Each row below holds a small network's activations on one input, seen along a few directions.
Each table varies a few parts of the input and shows all the possible inputs, shuffled.
A made-up example of a description, with smaller parts first: one of 6 places along a line, together with either a single point or one of 9 places around a ring or (one of 3 separate values, together with one of 5 places around a ring).
Shared parts are said once, and a part with two or three values counts as separate values.
In the rows, zero is written as 128.

Other details of the inputs vary at random and push rows far along three fixed directions, the same in every table; ignore that.

Table:
x1: [ 94 106 116 150 154  53  89  86 133 152 139 117 214 102]
x2: [ 70 116 154 105 104  83 109  24  80  96  63 122 147  51]
x3: [123 155 145  94  93 186  98 129  78 110 149 135  21  85]
x4: [176 202 110 146 150 162 117 166 127 174 189 133  78 104]
x5: [ 46 115 145  54  80  85 106  33 121 105  84 123 168  68]
x6: [121 151 123 164 153  74 116  51 141 163 118 108 204  75]
x7: [158 120 139 163 186 119 171 140 176 124 143 109 141 183]
x8: [ 79 139 128 149 173  57 102 109 122 146 112 113 216  90]
x9: [124  81 145  99 101 131 153 124 111  78  76 147 109 175]
x10: [109 145 137 150 184  68 124  81 113 151 113 101 205  62]
x11: [ 97  91 144 115  92 174 151 126 132  86  74 117 114 164]
x12: [117 168 124 100  74 167  93 121 103 127 135 162  13 114]
x13: [158  99 131 150 173 130 154 171 156 137 140 112 168 188]
x14: [143 158  86 137 140 153 100 199 128 170 207 146  91 125]
x15: [156 137 125 162 162 138 158 164 174 143 116 112 167 187]
x16: [194 107 124 146 160 103 178 169 147 120 137 133 173 171]
x17: [163 136 117 166 157 124 161 152 184 130 125 122 160 193]
x18: [115 105 103 154 127  67 108  87 134 158 140 118 229  76]
x19: [143 179  94 150 154 143 118 169 148 157 211 144  64 120]
x20: [123 180  81 134 101  74  35 112  96 197 193 158 150  28]
x21: [142  67 159 101  82 162 146 130 106  92  84 122 127 154]
x22: [132  97 149 121  97 170 176  85 134  80  87 116  99 142]
x23: [102  91 162 111 103 163 140 127 123  78  77 115 112 169]
x24: [126  97 156 117 102 185 173  98 124  92  77 106 104 136]
x25: [146 120 112 168 161 130 170 156 185 117 143 114 160 185]
x26: [ 40 100 162 107 105 102  85  39  91 120  65 107 148  70]
x27: [159  99 106 159 156 127 168 157 175 133 147 123 165 189]
x28: [117 146 116  87  61 177  76 152  84 140 131 165  40 118]
x29: [102 162 140  85 104 161 101 149  74 115 129 157  15 100]
x30: [145 189 101 139 159 117 107 197 127 132 201 159  77 130]
x31: [138  96 166 116 109 159 165  87 126  72  88 113  96 148]
x32: [118  82 153  95 106 145 150 137 101  90  66 137 115 169]
x33: [176 116 112 157 152 121 159 152 174 146 130 131 165 197]
x34: [136 138 128  76  69 159  94 169  57 115 138 167  46  92]
x35: [187 173  96 134 119 150 101 197 119 182 194 151 104 115]
x36: [148  67 151 105  77 147 149 117 116  80  93 131 121 159]
x37: [ 90 139 128 151 181  43 116  77 131 147 118 119 193  86]
x38: [111 107 161  54  98 162 171 118 145  89  85 118 122 155]
x39: [ 84 205  99 140 141  90  40 106 103 209 174 137 125  32]
x40: [170 155  90 136 124 155 109 201 121 169 210 144 103 106]
x41: [151 119 130 163 172 118 159 157 176 110 146 112 157 191]
x42: [146 121 128 164 180 145 179 151 175 143 131 102 150 171]
Description of these inputs: one of 2 separate values, together with either a single point or (one of 4 places along a line, together with one of 5 places along a line).
Q: Changing only the choice among 2 separate values turns x1 into x13. The same change can be made to x2. Which row results?
A: x10
Q: Changing only the choice among 2 separate values turns x9 into x32. The same change can be made to x17. Which row results?
A: x15
Q: Change only the choice among 2 separate values in x12. List by row number the other rows that result.
A: x39
Q: Change only the choice among 2 separate values in x36. List by row number the other rows that result.
A: x21
Q: Change only the place on the line of 4 in x25. List by row number the other rows that result.
A: x17, x30, x41

Table:
x43: [176 182 104 179 180 155 102 228 124 170 198 146  61 165]
x44: [121 101 124 157 159  94 159 120 178 124  95 111 214 182]
x45: [135 125 144 160 189  87 180  96 169 115  91 103 192 161]
x46: [149 105 145 152 164 120 173 101 173 141 103  85 214 150]
x47: [204 157  87 141 150 145 124 226 130 154 234 158  85 144]
x48: [136 142 101 133 123  82  73 125 103 178 171 135 187  57]
x49: [ 75 108 128  77  41 108  57  86  63 103 113 165  88  69]
x50: [ 70 136 132  86  49 150  70  61  79 138  95 141  77  56]
x51: [154  94 172  82 114 226 208 190 143  59  85 127  30 239]
x52: [111  92 138 147 176 102 163 141 162 126  95  98 218 169]
x53: [109 171 114 152 169  84  97  90 115 157 171 118 146  46]
x54: [169 199  96 140 172 148 125 207 163 157 221 150  62 161]
x55: [147  94 133 159 148 119 165 118 169 137 101  93 226 155]
x56: [ 94 148  94 150 140  90  75 115 124 167 177 126 168  65]
x57: [ 82  54 160 101  62 147 151  75 128  58  36 123 124 170]
x58: [133  96 137 157 175 110 175  98 175 129 111  90 203 156]
x59: [221 139 140 171 205 159 232 194 197  99 159 115  96 234]
x60: [ 84  65 172  94  77 149 160  58 133  60  37 115 112 166]
x61: [ 84  82 189  88 111 147 173  78 103  57  21 109 112 145]
x62: [145 135 129  64  76 187 107 217  73  99 159 176   5 144]
x63: [ 72 119 123  69  42 107  55  92  62 108 102 170  93  76]
x64: [125 180 122 147 158  93  96  93 113 168 163 113 157  40]
x65: [108 157  91 154 125  98  74 114 124 192 159 130 173  66]
x66: [122 181 111 157 154  91  96  90 115 182 152 122 151  47]
x67: [177 136 113  85  44 203 110 190  81 123 152 180   7 138]
Q: Describe the family of inputs behind these rows.
A: either a single point or (one of 4 places along a line, together with either a single point or one of 5 places along a line)
Q: Change only the place on the line of 5 in x56. List by row number the other rows that result.
A: x44, x55, x57, x65
Q: Start at x59 and move only the place on the line of 4, one step at a time. The first step leads to x60. Which rows follow, in order?
A: x57, x49
Q: Start at x50 and move only the place on the line of 5, one step at a time. The first step leads to x46. Which rows follow, in order?
A: x58, x60, x54
